Each row below holds a small network's activations on one input, seen along a few directions.
Each table varies a few parts of the input and shows all the possible inputs, shuffled.
Descriptions start from the smaller parts, as in this example, which fits no table here: one of 8 places around a ring, together with either a single point or one of 11 places along a line or (one of 2 separate values, together with one of 6 places along a line).
Shared parts are said once, and a part with two or three values counts as separate values.
In the rows, zero is written as 128.

Other details of the inputs vary at random and push rows far along two fixed directions, the same in every table; ignore that.

Rows:
x1: [142 143  92 134 128 130 117  70 177 127 154 162 105 150]
x2: [132 138 115 141 118 126 127 158 149 118 132 121 117 137]
x3: [116  77 164 122 128 131 120 148  51 139 110 113 186  94]
x4: [134 145 124 128 131 126 128 150 146 113 131 121 112 140]
x5: [138 147 103 127 131 122 120 123 146 132 133 133 106 142]
x6: [130 153 114 127 124 125 134 118 146 131 144 134 105 149]
x7: [126 145  89 124 147 101 119  94 156 138 148 146 101 149]
x8: [122 147  83 124 145 100 126  78 160 139 162 157  97 159]
x9: [108  85 174 121 118 136 134 143  47 142 115 116 182  98]
x10: [148 141 159 142 126 159 135 186 153 111  86  94 121 108]
x11: [112  82 119 114 136 116 120  68  60 150 153 157 174 116]
x12: [127 147 124 139 108 131 136 152 146 128 133 120 111 139]
x13: [130 142 157 136 104 139 143 201 139 108 110  94 116 124]
x14: [111  84  88 131 133 107 118  30  66 174 171 181 174 135]
x15: [105  82 167 102 140 119 124 140  51 138 100 114 168  83]
x16: [123 154  95 122 132 112 133  88 152 139 152 148 101 158]
x17: [117 148 182 114 124 132 149 203 133 106  96  85 105 116]
x18: [147 142 128 147 133 147 129 140 163 120 115 119 121 125]
x19: [137 147 161 127 112 152 134 153 156 108 109 113 111 120]
x20: [135 138 149 136 112 137 129 205 142 109 105  90 119 119]
x21: [145 144  81 154 141 133 125  77 176 134 150 160 117 151]
x22: [124  77 159 116 127 141 112 105  74 129 112 132 177  84]
x23: [132 148 148 125 120 134 140 169 139 111 120 107 109 134]
x24: [139 143 118 137 125 128 122 155 144 132 120 119 112 140]
x25: [125 149 149 117 125 127 144 166 141 111 115 105 108 135]
x26: [139 149 155 143 121 157 146 158 156 117 108 110 120 122]
x27: [120 147 152 118 130 121 143 167 142 114 115 107 102 130]
x28: [131 147 156 114 128 131 134 194 138 109  92  90 109 120]
x29: [116  82 166 111 131 130 121 143  51 131 111 113 179  89]
x30: [143 144 116 147 133 144 135 115 168 125 133 136 119 138]
x31: [106  83  85 112 150  97 113  25  68 161 166 180 172 129]
x32: [119  71 189 114 123 150 121 141  63 113  98 116 185  73]
x33: [139 142 176 126 111 155 137 178 154  96  98 100 113 113]
x34: [142 146 136 147 125 150 143 137 161 120 120 124 119 130]
x35: [137 142  63 143 123 112 113  91 158 150 155 155 106 153]
x36: [134 143 108 139 127 123 129 128 150 131 144 134 114 155]
x37: [146 142  94 133 127 132 110  84 170 131 135 152 103 138]
x38: [132 142  71 144 122 113 122  90 161 141 167 157 109 161]
x39: [112  76 131 127 134 120 118 100  56 148 137 144 185 112]
x40: [105  83 138 105 139 115 127  90  59 142 136 140 174 109]
x41: [130 147  86 123 142 107 120  93 155 136 147 145 107 154]
x42: [122 143 110 123 144 108 127 122 152 123 138 135 104 144]
Each input here is: one of 6 places along a line, together with either one of 2 separate values or one of 5 places along a line.
The inputs of x23 and x29 match in every part but the place on the line of 6. If x34 is changed in the same way as x23 into x29, which row does it become? -> x18
The inputs of x8 and x7 match in every part but the place on the line of 6. If x36 is changed in the same way as x8 into x7, which row does it become? -> x3
Which other rows does x33 become when the choice among 2 separate values takes its other values? List them by row number. -> x34
Which other rows does x37 become when the choice among 2 separate values takes its other values? List them by row number. -> x10
Which other rows agree with x17 in the place on the line of 6? List them by row number. -> x6, x9, x12, x16, x19, x26

Rows:
x43: [105  57 141 112 135 105 115 166  17 137 110 107 197  77]
x44: [159 159 178 156 134 184 160 191 173 101  88  92 126 126]
x45: [ 89  77 173 119 100 131 150 154  10 160 129 110 196  94]
x46: [ 61  85 202  35 160  80 145 128  17 123 103 107 156  93]
x47: [149 161  92 156  89 153 125  60 208 114 175 179  92 168]
x48: [170 141 154 130 118 158  91 198 177  90  72  90 108 102]
x49: [144 143 127 120 117 111  98 238 139 109  97  82  92 133]
x50: [159 141 149 137 129 165 120 197 183  85  78  87 117  96]
x51: [153 173  83 164 107 153 143  57 204 142 156 168  92 161]
x52: [123 170 216  70 161 138 150 158 175  72  79  93  67  98]
x53: [134 180  55 160 145 104 145 104 168 155 178 149  97 203]
x54: [ 97  74  66 141 155  77 112  42  53 193 173 180 180 135]
x55: [153 155  71 168 150 136 119  69 218 142 143 163  97 157]
x56: [ 95  76  87 124  94  97 119  32  50 169 211 186 175 149]
Describe the family of inputs behind these rows. -> one of 2 separate values, together with either a single point or one of 6 places along a line
The inputs of x55 and x54 match in every part but the choice among 2 separate values. If x48 is changed in the same way as x55 into x54, which row does it become? -> x49

Rows:
x57: [119 122 152 127 117 121 145 167 113 122 128 109 139 126]
x58: [127 133 167 102 131 128 127 152 103 116 121 112 117 121]
x59: [145 197  94 122 143 123 134 123 207 117 147 131  60 176]
x60: [127 128 145 112 117 127 126 166 102 122 118 107 134 133]
x61: [121 118  97 129 129 104 127  89 109 164 146 147 136 134]
x62: [118 122 147 132 126 128 136 164 114 141 111  99 132 122]
x63: [126 119 156 140 115 149 143 172 126 114 119 114 137 123]
x64: [133 115 160 119 135 135 120 144 133 108  99 115 135 106]
x65: [132 116 155 143 110 143 142 157 120 113 123 117 141 115]
x66: [132 132 161 114 136 147 138 143 118 115 104 113 140 120]
x67: [117 125 164 121 128 142 150 144 126 109 114 116 140 114]
x68: [142 111 144 138 127 137 121 161 124 113 108 114 139 107]
x69: [147 123 152 137 118 148 130 156 113 119 114 114 141 121]
x70: [107 104 105 143 134 110 126  68  92 153 164 163 164 137]
x71: [136 127 143 134 109 151 130 154 124 131 109 110 141  97]
x72: [140 121 150 133 125 152 130 161 113 124 113 116 141 128]
x73: [128 118 150 143 108 151 136 153 121 111 126 112 141 110]
x74: [121 117 173 122 110 144 131 139 130 108 116 122 133 114]
x75: [121 129 158 120 132 141 142 143 124 126  97 112 132 106]
x76: [129 115 145 136 138 130 122 171 120 122 111 117 138 113]
x77: [104  98  97 119 119 103 124  72  87 149 167 161 154 138]
x78: [138 106  95 129 124 137 112  59  96 154 156 161 169 122]
x79: [106  96 102 134 134 109 129  69  93 157 168 154 160 141]
x80: [120 122 152 106 149 124 127 156 121 111 110 108 127 105]
x81: [140 117 143 139 124 147 117 167 130 106 107 104 134 102]
x82: [117 125 141 117 112 122 131 166 109 133 111 106 126 119]
x83: [155 191  83 138 128 115 131 138 202 127 151 129  70 188]
x84: [122 113  96 141 149 107 109  91 116 145 144 151 148 134]
x85: [137 127 168 117 126 146 129 139 122 115 105 115 137 120]
x86: [113  95  80 112 133  95 102  75  86 145 149 160 149 127]
x87: [123 134 106 148 127 122 135 110 143 138 157 154 124 149]
x88: [132 187  76 135 108 109 134 140 202 111 156 135  63 181]
x89: [126 117 102 130 139 117 121  87 106 155 153 142 145 153]
x90: [131 172  99 122 132 107 125 104 178 137 149 143  63 154]
x91: [127 145 103 127 146 121 143  90 144 140 129 140 112 133]
x92: [121  95  96 139 131 127 120  65  96 169 145 166 154 125]
x93: [123 120 171 124 118 141 141 140 129 109 114 119 136 115]
x94: [116  90  91 130 151 103 108  72  97 157 153 151 159 133]
x95: [118 128 159 121 135 136 159 148 119 107 115 111 137 114]
x96: [150 179  75 140 137 103 122 144 214 120 145 128  68 174]
x97: [112 126 170 109 123 123 138 153 111 110 130 115 117 116]
x98: [133 134 157 114 143 141 147 147 111 113 105 107 137 119]
x99: [144 187  84 158 127 124 133 138 211 138 140 140  64 170]
x100: [118 108  89 110 124 106 111  71  75 151 154 159 151 141]
x101: [131 112 162 117 127 138 110 143 134 108 101 119 132 105]
x102: [135 132 157 135 128 143 133 176 115 124 113 112 135 128]
x103: [114 131 157 109 135 130 140 151 116 128 108 108 121 105]
x104: [123 121 159 104 140 117 118 157 115 110 116 112 116 107]
x105: [144 129 150 137 115 157 126 161 119 113 113 105 137 116]
x106: [122 115 137 114 125 116 117 171 114 115 112 107 132 119]
x107: [119  97 101 117 156 116 115  52 107 142 139 163 158 117]
x108: [130 128 153 116 151 132 140 164 129 102  95 101 130 106]
x109: [150 162  85 156 118 128 129 110 186 139 141 144  87 153]
x110: [101 105 111 111 143 111 134  56  95 145 165 162 148 125]
x111: [155 171  76 153 136 129 118 138 220 117 138 138  72 170]
x112: [108 105  85 115 119 100 115  71  81 162 147 159 143 127]
x113: [121 136 153 141 126 130 135 173 119 133 104 103 132 118]
x114: [133 122 144 142 112 150 129 152 119 127 108 108 133 102]
x115: [121 111 102 136 143 115 115  67  85 159 154 160 164 143]
x116: [157 187 106 133 120 138 117 112 220 112 136 141  65 176]
x117: [126 122 167 121 113 144 124 138 129 125  98 118 126 106]
x118: [124 100  98 136 116 132 123  60 104 148 166 164 169 117]
x119: [127 124 165 123 122 140 133 139 128 125  97 115 129 106]
x120: [162 180  73 148 125 134 114 133 226 113 142 132  79 153]
Describe the family of inputs behind these rows. -> one of 4 separate values, together with either one of 6 places along a line or one of 10 places along a line
The inputs of x66 and x67 match in every part but the choice among 4 separate values. If x98 is changed in the same way as x66 into x67, which row does it become? -> x95
The inputs of x63 and x111 match in every part but the choice among 4 separate values. If x93 is changed in the same way as x63 into x111, which row does it become? -> x64
Which other rows does x119 become when the place on the line of 6 takes its other values? List them by row number. -> x75, x90, x91, x103, x117
Which other rows does x108 become when the place on the line of 6 takes its other values? List them by row number. -> x64, x80, x101, x104, x107

Rows:
x121: [127 111 143 125 145 134 116 121 112 133 108 128 146 108]
x122: [114 129  77 115 147  96 116  43 132 142 168 169 114 154]
x123: [112 124 116 104 121 113 124  88 108 140 137 145 128 134]
x124: [122 108 172 124 123 151 146 143 102 124 112 113 153 102]
x125: [153 174 153 132 125 150 134 217 205  93  86  79  74 127]
x126: [129 130  92 136 130 130 131  49 129 148 161 168 136 137]
x127: [132 105 149 136 107 147 122 154  98 119 116 115 162 101]
x128: [110 118 109 138 119 109 128 102 105 159 149 143 132 133]
x129: [120 114 180 128 133 151 144 142 100 124 108 116 156 108]
x130: [150 198 119 121 119 119 126 165 221  95 138 112  45 171]
x131: [158 172 149 151 107 152 137 224 201  84  99  86  84 143]
x132: [124 123  73 129 138 103 115  79 113 161 166 164 131 156]
x133: [132 112 134 123 132 136 116 122 108 131 111 126 145  98]
x134: [129  97 151 133 111 146 125 153 103 122 117 113 160 105]
x135: [129 119 125 133 134 133 138  81 119 137 139 151 141 129]
x136: [113 112 127 121 145 115 132 142  87 132 129 117 147 125]
x137: [111 111 156 116 145 112 144 167  85 131 110 101 158 111]
x138: [133 122  71 150 132 120 109  49 142 152 168 176 138 156]
x139: [132 102 159 121 136 137 122 147 102 121  93 114 148  94]
x140: [106 100 177 104 122 125 132 171  89 106 110 112 146  95]
x141: [151 206  57 149 116 111 129 129 225 134 160 141  42 200]
Describe the family of inputs behind these rows. -> either one of 4 separate values or one of 5 places along a line or (one of 3 separate values, together with one of 4 places along a line)
Start at x121 and move only the place on the line of 4, one step at a time. The first step leads to x139. Which rows follow, in order? -> x125, x133
